These are the activations of a small neural network, seen along a few directions. Each row is one input.
In each table, some parts of the input vary, and every possible input appears once, in random order.
A made-up example of a description, with smaller parts first: one of 8 places around a ring, together with either a single point or (one of 2 separate values, together with one of 4 places along a line) or one of 9 places along a line.
Shared parts are said once, and a part with two or three values counts as separate values.
(in the rows, 128 means zero)

Other details of the inputs vary at random and push rows far along two fixed directions, the same in every table; ignore that.

Rows:
x1: [ 97 140  96  95 154 117 121 131 159 111 162 121 116 118]
x2: [100 120  95 103 150 120 119 122 152 106 153 119 108 140]
x3: [164 148 129 101 131 171 125 162 101 154 113 106 132 129]
x4: [ 89 105 120 113 128 117 132 118 143 115 138 138 122 136]
x5: [ 93  63 138 104 129  91 119  81 153 104 138 168 114 142]
x6: [ 98  80 143 149 123 104 100  40 142  88 132 151 116 117]
x7: [163 192 139 154 141 170 149 172 109 127 130 109 145 108]
x8: [128 151 131 111 122 158 137 163 109 151 118 104 140 123]
x9: [193 129 181 124  84 174 129 163  69 183  60 144 142 137]
x10: [ 89 164  87 175 156 104 146 149 158 107 166  60 117 110]
x11: [149 217 106 159 137 169 165 177 131 153 139  75 140 104]
x12: [155 175 111 110 120 157 124 176 125 149 129 115 140 117]
x13: [149  47 181 110 108 127 115  89 109 144  99 189 131 141]
x14: [ 74 142  95 119 146 123 128 144 151 120 155  99 124 130]
x15: [127  72 165 110 116 127 130 101 118 134  94 186 107 133]
x16: [ 68 181  71 128 141 113 129 168 167 110 159  76 109 139]
x17: [108  56 139  94 145  79 105  63 141 104 134 170 116 140]
x18: [129  91 156 114 111 139 130 119 117 138 105 157 112 143]
x19: [179 133 164 124  83 174 140 167  85 173  74 162 152 122]
x20: [ 91 125 117 160 172  85 123  97 154  75 165 122 125 135]
x21: [111 129 119 165 141 101 155 122 146 107 135 117 113 102]
x22: [156  66 166 115  98 114 117  94 103 137  91 211 132 135]
x23: [ 76 143 108 141 142 104 107  75 155  80 154  94 116 106]
x24: [108 168  93 158 158 107 144 139 145 109 166  62 129 105]
x25: [ 68 175  78 124 145 107 130 161 167 110 149  97 106 128]
x26: [ 88 147  96 115 136 101 125 142 165 111 148 121 123 125]
x27: [ 74 181  69 103 157 124 130 161 160 110 180  90 115 114]
x28: [104  68 123  99 149  95 115  80 148 100 128 177 101 135]
x29: [132  72 155 126  95 113 126 103 117 131  95 183 135 147]
x30: [169 223 126 153 140 171 152 176 109 155 134  62 149 118]
x31: [ 99 142 109 165 152  89 147 126 146 104 147  80 118 110]
x32: [175  53 194 156 114 104 139  50 100 142  82 191 138 138]
x33: [157  46 181 118  87 111 117  86 112 137  86 205 135 149]
x34: [176 153 147 168 119 162 149 139 106 166 115 111 147 125]
x35: [105 158 118 151 171 101 131 120 140  85 158  98 132 126]
x36: [ 91 163  65 122 158 111 110 152 162 110 162  85 117 140]
x37: [150 159 117 105 132 169 119 168 119 154 143  99 137 124]
x38: [ 97 188  88 161 170 111 138 131 165 107 177  73 126 130]
x39: [ 97  81 116  98 143  92 111  85 158  98 155 153 112 140]
x40: [156 155 134 125 105 159 122 175 113 163 116 112 148 131]
x41: [172 164 149 104 105 195 142 188 101 173 109 122 143 110]
x42: [ 97  57 139 100 138  78 110  65 131 105 133 175 114 141]
x43: [ 69 166  80 132 146 106 120 158 162 116 154  84 111 141]
x44: [ 91 183  94 147 127 146 119 119 153  94 164  73 121 102]
x45: [141 155 136 111 112 178 146 176 108 159 110 126 139 112]
x46: [ 89 122 122 110 143 112 125 124 138 120 131 115 107 136]
x47: [102  61 129 118 118  72 108  73 141 101 131 186 118 152]
x48: [109 164  88 163 146 118 150 143 153 106 172  71 125 109]
x49: [146 156 118 125 113 149 117 166 109 154 129 116 142 134]
x50: [194 184 164 144  83 225 131 153  80 162  91 113 147  83]
x51: [224 106 197 171  77 181 161 146  65 175  68 146 146 112]
x52: [151  50 172 110 109 127 112  86  96 143 105 195 129 142]
x53: [106 181 102 157 161 124 139 145 149  87 171  87 131 127]
x54: [ 90 115  90 112 155  77 106 106 157  96 142 122 112 145]
x55: [204 206 153 154 117 199 161 178  93 171 107 108 150 109]
x56: [141 164 116 108 117 171 132 172 111 149 143 106 134 126]
x57: [156 187 101 114 125 169 128 190 120 150 119 103 133 121]
x58: [104 155  90 108 147 100 110 138 151 114 155  97 129 132]
x59: [111 102 110 108 151 119 111 113 141 117 141 131 112 142]
x60: [ 75  86 113 130 132  74 114  95 154 104 133 152 123 147]
x61: [192 150 164 116  90 174 128 177  83 180  86 123 158 127]
x62: [226 132 187 164  84 192 160 137  74 186  78 146 156 127]
x63: [144  77 155 114 109 101 110  95 104 133 102 177 135 143]
x64: [ 80 104 118 101 149  89 118 104 156 105 149 125 118 133]
x65: [106 101 130 155 148  79 136  62 159  90 148 151 117 145]
x66: [110  72 123 111 127  78 104  79 153 101 137 172 121 148]
x67: [163  60 167 167 119 111 135  80 108 130 111 163 134 121]
x68: [134  63 166 122 104  99 120  91 108 133  84 185 138 144]
x69: [216 168 160 161 101 200 163 180  77 176  97 112 153  89]
x70: [127  88 156 119 119 137 122 118 114 144 105 154 114 142]
x71: [169  45 165 116 101 117 110  83 106 132  82 204 125 155]
x72: [144 192  94 119 129 159 116 189 129 152 148  79 144 127]
Each input here is: one of 4 places along a line, together with either a single point or one of 5 places along a line or (one of 2 separate values, together with one of 6 places along a line).
Q: Changing only the place on the line of 4 turns x57 into x36. The same change can be made to x41. Which row results?
A: x13
Q: Changing only the place on the line of 4 turns x56 into x42. The same change can be made to x48. Which row results?
A: x24
Q: Which other rows does x59 become when the place on the line of 4 takes its other values? List them by row number.
A: x2, x3, x28
Q: Which other rows does x9 become when the place on the line of 6 takes its other values? List them by row number.
A: x54, x58, x61, x63, x68
Q: Which other rows does x5 become when the choice among 2 separate values takes its other values? List them by row number.
A: x33
Q: Which other rows does x26 become when the choice among 2 separate values takes its other values? List them by row number.
A: x41

Rows:
x73: [ 93  83 136 107 115 116 109  89 136 112 121 152 113 127]
x74: [159 123 156  99  90 180 120 157  91 169  92 139 136 126]
x75: [186 141 163 149  95 168 121 124  90 150  97 132 150 119]
x76: [ 97 169  75 101 171 124 108 138 157 106 185  78 121 127]
x77: [155 218  90 132 140 157 122 190 126 143 157  62 151 129]
x78: [101  85 132 127 109  85 111  98 139 117 111 164 125 148]
x79: [ 78 147  74 145 185  65 137 123 177  90 187  86 117 139]
x80: [ 75 181  69 109 158 119 143 182 167 117 168  90 114 128]
x81: [151  79 156 136 113 106 141 131 109 152  92 167 132 152]
x82: [150 213 107 132 150 184 149 180 125 136 157  74 136  99]
x83: [ 99 168 103 136 152 139 143 131 154 103 161  99 116 103]
x84: [163  88 158 109 128 131 135 119 112 141 107 181 129 137]
x85: [134 201  84 123 140 136 120 187 135 139 152  74 144 140]
x86: [ 44 144  73 143 157  65 142 142 181  99 163  89 108 136]
x87: [175 146 168 135  95 196 152 152  91 160  93 139 136 100]
x88: [195 151 151 119 127 182 144 162  96 161 117 136 143 119]
x89: [147  77 155 141 127  96 106  58 123 105 120 171 134 138]
x90: [ 77  27 131  89 137  58  97  54 153  95 129 194 103 157]
x91: [ 81  42 142 136 111  56 104  46 151  90 112 190 114 144]
x92: [ 54 156  58 120 155  67 111 142 181  96 171  94 118 151]
x93: [120  78 158 124 107 125 138  99 125 124  99 181 115 119]
x94: [125 220  94 166 145 158 156 185 135 134 157  41 135 106]
x95: [100  84 141 115 120 120 109  73 134 105 127 150 113 119]
x96: [117  93 146 146 107 104 113  78 129 111 112 157 129 129]
x97: [141 119 147 119 120 158 113 100 113 126 125 130 127 113]
x98: [174 136 165 156  88 168 155 168  87 175  79 126 142 120]
x99: [ 73 145  71  92 171  98 106 131 169  99 181  94 115 140]
x100: [148 105 138 139 139 103 140 135 122 140 119 142 134 149]
x101: [204 143 167 115 111 203 117 139  76 162 108 123 147 112]
x102: [158 127 158 116  98 172 148 164 100 165  90 155 132 120]
x103: [140  65 160 157 142  84 134  62 126 107 121 167 124 136]
x104: [181 140 170 164  94 174 155 155  84 169  86 122 144 112]
Q: Changing only one part turns x100 into x98. The same change can be made to x99. Which row results?
A: x73
Q: What is each input in this table made of?
A: one of 4 separate values, together with one of 8 places around a ring
Q: Which other rows does x88 become when the choice among 4 separate values takes its other values? List them by row number.
A: x76, x77, x79

Rows:
x105: [195 166 138 115 100 178 123 194  84 180  98 116 157 142]
x106: [175 179 136 154 126 169 160 178 107 162 122 100 141 118]
x107: [105 174  82  99 159 132 123 164 155 122 170  91 125 131]
x108: [132 154 136 157 104 151 142 141 119 138 111 110 133 114]
x109: [ 79 175  84 124 119 129 131 172 151 127 145  79 123 123]
x110: [ 64 105  89 117 163  59 128 114 180  91 164 133 107 147]
x111: [139 183 118 127 139 175 140 160 125 135 144  82 127  99]
x112: [ 87 144 101 104 123 132 106 132 145 120 143 111 123 124]
x113: [108  27 162 107  95  88 104  58 127 115  90 214 116 146]
x114: [124 149 105 140 153 111 113 112 141 110 159  96 130 126]
x115: [174 115 152 120 121 144 105 114 101 136 115 142 145 140]
x116: [169 172 119 106 121 174 137 198 106 169 120 112 140 130]
x117: [167 116 170 147  76 167 140 149  86 170  74 144 142 121]
x118: [135  47 176 136 112 106 141  88 115 130  85 196 119 134]
x119: [ 54  74 105  93 158  72 109  70 171  84 154 161  99 138]
x120: [105 176  86 151 148 106 134 167 147 126 152  73 135 138]
x121: [119 149 111 148 158 114 143 123 149 107 160 110 125 117]
x122: [193 118 161 108 104 160 107 141  87 166  95 149 152 145]
x123: [117  51 166 143 132  90 134  48 131  96 114 191 114 121]
x124: [141 177 106 129 124 137 129 189 122 153 131  85 144 143]
x125: [101 146 108 109 149 138 121 125 144 110 158 112 112 116]
x126: [160 105 168 116  93 166 109 105  96 140  98 157 133 121]
x127: [101 167  90 157 159  92 126 121 156  95 169  84 131 126]
x128: [141 109 133 110 146 131 119 107 129 118 139 144 126 132]
x129: [ 78  85 110 159 158  36 122  59 169  78 152 142 115 149]
x130: [ 84 172  90 115 141 128 143 179 150 128 151  87 117 124]
x131: [163 107 153 142 121 131 148 140 108 152 105 155 134 134]
x132: [165  55 176 126 130 116 127  60 108 120 110 188 130 131]
x133: [164 108 175 154  91 155 130 104 100 139  90 154 138 110]
x134: [ 80 122 101  99 142 105 126 131 153 113 144 132 109 132]
x135: [ 97 148 109 134 129 132 119 110 144 106 150  96 121 108]
x136: [181 123 180 150 101 172 156 140  91 161  83 149 136 116]
Q: Changing only one part turns x105 into x113. The same change can be made to x114. Which row results?
A: x135
Q: What is each input in this table made of?
A: one of 4 places along a line, together with one of 8 places around a ring
Q: Start at x127 and move only the place on the line of 4, one step at a time. The first step leads to x121. Which rows follow, in order?
A: x123, x133
Q: Which other rows does x116 become when the place on the ring of 8 takes its other values? List them by row number.
A: x106, x107, x110, x121, x128, x131, x132
